A small network was shown many inputs. Here are its activations along a few directions, one row for each input.
Each table varies a few parts of the input and shows all the possible inputs, shuffled.
Descriptions start from the smaller parts, as in this example, which fits no table here: one of 6 places along a line, together with either a single point or one of 9 places along a line or (one of 2 separate values, together with one of 5 places around a ring).
Shared parts are said once, and a part with two or three values counts as separate values.
(in the rows, 128 means zero)

Other details of the inputs shift rows strongly along two fixed directions, in all tables alike. That doesn't count.

A family of inputs:
r1: [131 143 126 133 126 121 153 149 132 134 126 129 140]
r2: [130 135 122 119 115 136 158 145 135 131 138 120 144]
r3: [135 147 135 149 142 122 149 139 112 128 128 122 133]
r4: [133 143 132 118 130 129 156 137 127 136 135 141 151]
r5: [135 143 125 130 134 139 153 149 128 117 141 135 143]
r6: [110 111 143 114 114 161 122  62 155 105  65 103 126]
r7: [139 144 132 146 122 133 144 138 117 129 135 115 132]
r8: [143 145 129 145 123 138 141 153 126 126 130 137 139]
r9: [135 140 129 114 121 137 155 138 127 138 138 136 152]
r10: [ 79  51 112  93 131 106  32  76 152  94 111 118  68]
r11: [107  85 108 111 143  63  56 143 114 139 173 134  85]
r12: [140 142 128 131 136 146 152 140 117 121 144 127 138]
r13: [134 143 160 100 124 121 125 165 112 110 145 110 122]
r14: [114 113 142 128 105 153 115  73 160 107  51 116 123]
r15: [145 150 136 139 132 140 142 136 115 138 138 128 132]
r16: [135 146 138 123 138 126 153 131 118 140 138 138 148]
r17: [135 147 134 128 133 124 148 140 124 140 125 144 146]
r18: [106 110 131 124 119 164 124  81 164  81  67 107 120]
r19: [136 140 127 138 114 125 147 148 132 137 126 128 139]
r20: [143 149 139 131 121 131 142 134 119 147 135 134 144]
r21: [138 140 123 126 125 147 152 149 129 119 143 129 144]
r22: [132 136 123 128 118 136 155 145 129 123 141 117 142]
r23: [ 88  49  84 117 140 135  57  45 154 119 112 127  82]
r24: [140 151 134 146 148 133 146 144 113 124 130 134 134]
r25: [139 150 142 133 141 121 146 134 116 144 127 140 143]
r26: [111  86 106 109 122  74  55 144 116 144 181 129  86]
r27: [138 145 140 133 115 122 145 128 119 150 132 121 142]
r28: [146 149 135 151 134 137 142 145 114 128 130 134 133]
r29: [141 144 133 128 141 142 152 133 115 133 144 126 137]
r30: [109 113 143 127 136 161 124  64 150  94  64 103 113]
r31: [145 148 143 139 128 125 141 135 115 148 127 140 143]
r32: [138 147 137 132 150 135 154 134 113 130 141 132 136]
r33: [144 150 168 120 122 111 115 169 109 116 130 117 117]
r34: [142 143 127 136 120 136 144 152 132 133 128 141 141]
r35: [118 115 130 129 108 181 108  88 166  84  68 117 118]
r36: [137 147 128 140 137 134 146 152 126 122 130 137 140]
r37: [134 146 142 136 135 111 149 129 116 148 124 127 142]
r38: [139 145 165 122 116  99 119 164 108 121 130 105 116]
r39: [137 146 131 135 145 138 153 140 116 119 141 132 137]
r40: [112 114 138 120  97 160 116  73 163 106  59 110 125]
r41: [138 141 129 147 118 126 143 148 126 130 128 124 137]
r42: [115  84  81 136 141  95  79 112 119 165 179 144 100]
r43: [142 145 136 133 120 127 143 141 124 144 125 144 146]
r44: [141 144 135 154 129 125 144 140 113 132 128 121 132]
r45: [103  77  75 115 138  83  93 114 130 165 178 159 118]
r46: [144 149 131 143 127 144 142 143 118 126 139 128 134]
r47: [107  79  75 133 154  93  89 116 119 147 182 150 104]
r48: [130 136 130 117 114 126 157 133 127 142 135 123 150]
r49: [138 152 166 114 135 107 120 168 109 111 131 116 118]
r50: [108  79  67 115 144 104  91 129 139 149 182 169 114]
r51: [111  85  83 140 161  85  81 112 115 163 171 151  99]
r52: [127 138 124 122 124 127 160 145 135 129 135 126 144]
r53: [140 144 144 141 123 114 144 130 115 152 124 127 141]
r54: [147 150 141 147 139 133 142 138 112 139 129 133 132]
r55: [116 120 168 105 106 155  82 102 149  75  67  97  96]
r56: [131 144 135 130 127 113 152 136 125 144 122 131 145]
r57: [108 114 134 135 122 159 115  84 162  86  57 109 117]
r58: [116 115 130 121 104 180 113  87 172  91  63 120 121]
r59: [134 138 128 134 130 135 154 136 116 125 141 114 136]
r60: [136 146 126 131 133 133 150 152 133 129 128 141 142]
r61: [140 146 132 126 113 135 145 139 127 143 132 138 147]
r62: [136 142 126 139 110 134 145 147 130 128 134 118 138]
r63: [112 109 127 109 112 183 123  85 171  87  69 118 125]
r64: [105  79  82 120 146  80  89 107 121 169 180 155 115]
r65: [133 146 162 104 133 113 127 165 111 107 143 115 122]
r66: [105  80 104  97 131  77  65 141 115 138 186 127  90]
r67: [142 145 141 150 135 122 144 134 111 144 128 121 130]
r68: [116  90  82 137 166  95  79 118 115 160 176 163 101]
r69: [114 113 142 111 120 172 118  65 156 100  66 116 127]
r70: [134 141 124 130 106 133 149 147 136 135 133 122 141]
Each input here is: one of 2 separate values, together with one of 5 places around a ring, together with either a single point or one of 6 places around a ring.
Question: Changing only the choice among 2 separate values turns r63 into r2. The same change can be made to r17. Which row results?
Answer: r56
Question: Changing only the choice among 2 separate values turns r28 into r44. The same change can be made to r32. Which row results?
Answer: r30
Question: A walk changes only the place on the ring of 5. It starts at r66 and steps to r26. List the rest of the walk in order.
Answer: r38, r11, r10

A family of inputs:
r71: [132 133 139 121 124 120 133 137 121 133 133 122 131]
r72: [136 136 135 135 126 124 130 143 123 130 129 127 128]
r73: [130 133 125 124 122 134 139 143 129 121 139 126 135]
r74: [131 135 127 130 126 127 143 133 128 137 129 136 139]
r75: [131 137 138 120 122 122 132 142 125 131 133 124 131]
r76: [132 135 126 135 125 128 140 133 124 138 132 125 134]
r77: [136 137 128 135 132 133 140 131 123 132 135 131 133]
r78: [130 134 126 130 133 128 145 132 127 131 133 127 136]
r79: [131 135 126 131 126 124 143 133 128 136 131 128 137]
r80: [112  94 113 115 134 118  93 107 133 126 135 132 108]
r81: [131 134 126 125 115 131 137 144 130 126 136 126 137]
r82: [117  99 105 131 128 127  96 100 138 134 128 140 113]
r83: [132 135 126 134 131 132 143 132 123 133 134 124 133]
r84: [114  99 112 131 132 115  90 107 133 131 129 136 108]
r85: [132 138 136 135 135 124 133 136 118 127 133 126 128]
r86: [132 137 137 129 127 118 133 134 118 133 130 123 132]
r87: [130 137 137 119 129 125 134 141 124 126 137 124 129]
r88: [134 138 127 132 134 134 140 133 125 134 133 136 139]
r89: [134 137 128 133 128 130 138 133 126 138 130 136 139]
r90: [136 136 134 134 133 127 132 143 120 125 133 127 127]
r91: [122 141 172 122 106 181 131  87 162  72  29  94 123]
r92: [111  98 111 123 138 116  92 104 130 127 132 133 108]
r93: [132 138 134 126 130 126 132 144 123 124 133 126 127]
r94: [112  96 103 123 136 128 104 101 141 128 126 144 117]
Question: Describe the family of inputs behind these rows.
Answer: one of 2 separate values, together with either a single point or one of 5 places around a ring or one of 6 places around a ring
Question: Changing only the choice among 2 separate values turns r81 into r73. The same change can be made to r89. Which row results?
Answer: r88
Question: Which other rows does r77 become when the place on the ring of 5 takes its other values? List them by row number.
Answer: r78, r83, r88, r94
Question: A walk changes only the place on the ring of 6. It starts at r93 and steps to r87. List the rest of the walk in order.
Answer: r80, r92, r85, r90
Question: Which other rows does r85 become when the choice among 2 separate values takes its other values? List them by row number.
Answer: r84

A family of inputs:
r95: [135 138 137 133 123 115 130 142 119 137 133 126 130]
r96: [136 138 130 138 137 128 132 141 120 127 135 132 128]
r97: [134 135 129 124 121 128 133 150 126 126 141 128 132]
r98: [130 133 131 117 125 125 138 143 125 128 143 125 134]
r99: [131 135 138 126 127 112 135 136 117 139 135 123 132]
r100: [ 84  31  53 121 142 111  22  76 154 127 150 159  72]
r101: [112 128 158 126 107 206 145  41 180  72   4  98 135]
r102: [137 140 136 138 132 122 130 139 116 135 133 129 128]
r103: [132 137 132 131 142 125 138 135 117 129 138 129 130]
r104: [130 135 127 126 135 129 141 140 122 125 142 126 132]
r105: [134 137 137 131 136 119 135 132 114 137 135 126 130]
r106: [132 136 134 124 118 119 129 147 126 131 134 127 131]
r107: [129 134 137 117 122 116 135 141 123 133 136 124 134]
r108: [135 135 114 140 125 135 148 130 132 145 132 141 145]
Question: Describe the family of inputs behind these rows.
Answer: one of 2 separate values, together with either a single point or one of 6 places around a ring
Question: Which other rows does r98 become when the place on the ring of 6 takes its other values? List them by row number.
Answer: r99, r103, r104, r105, r107
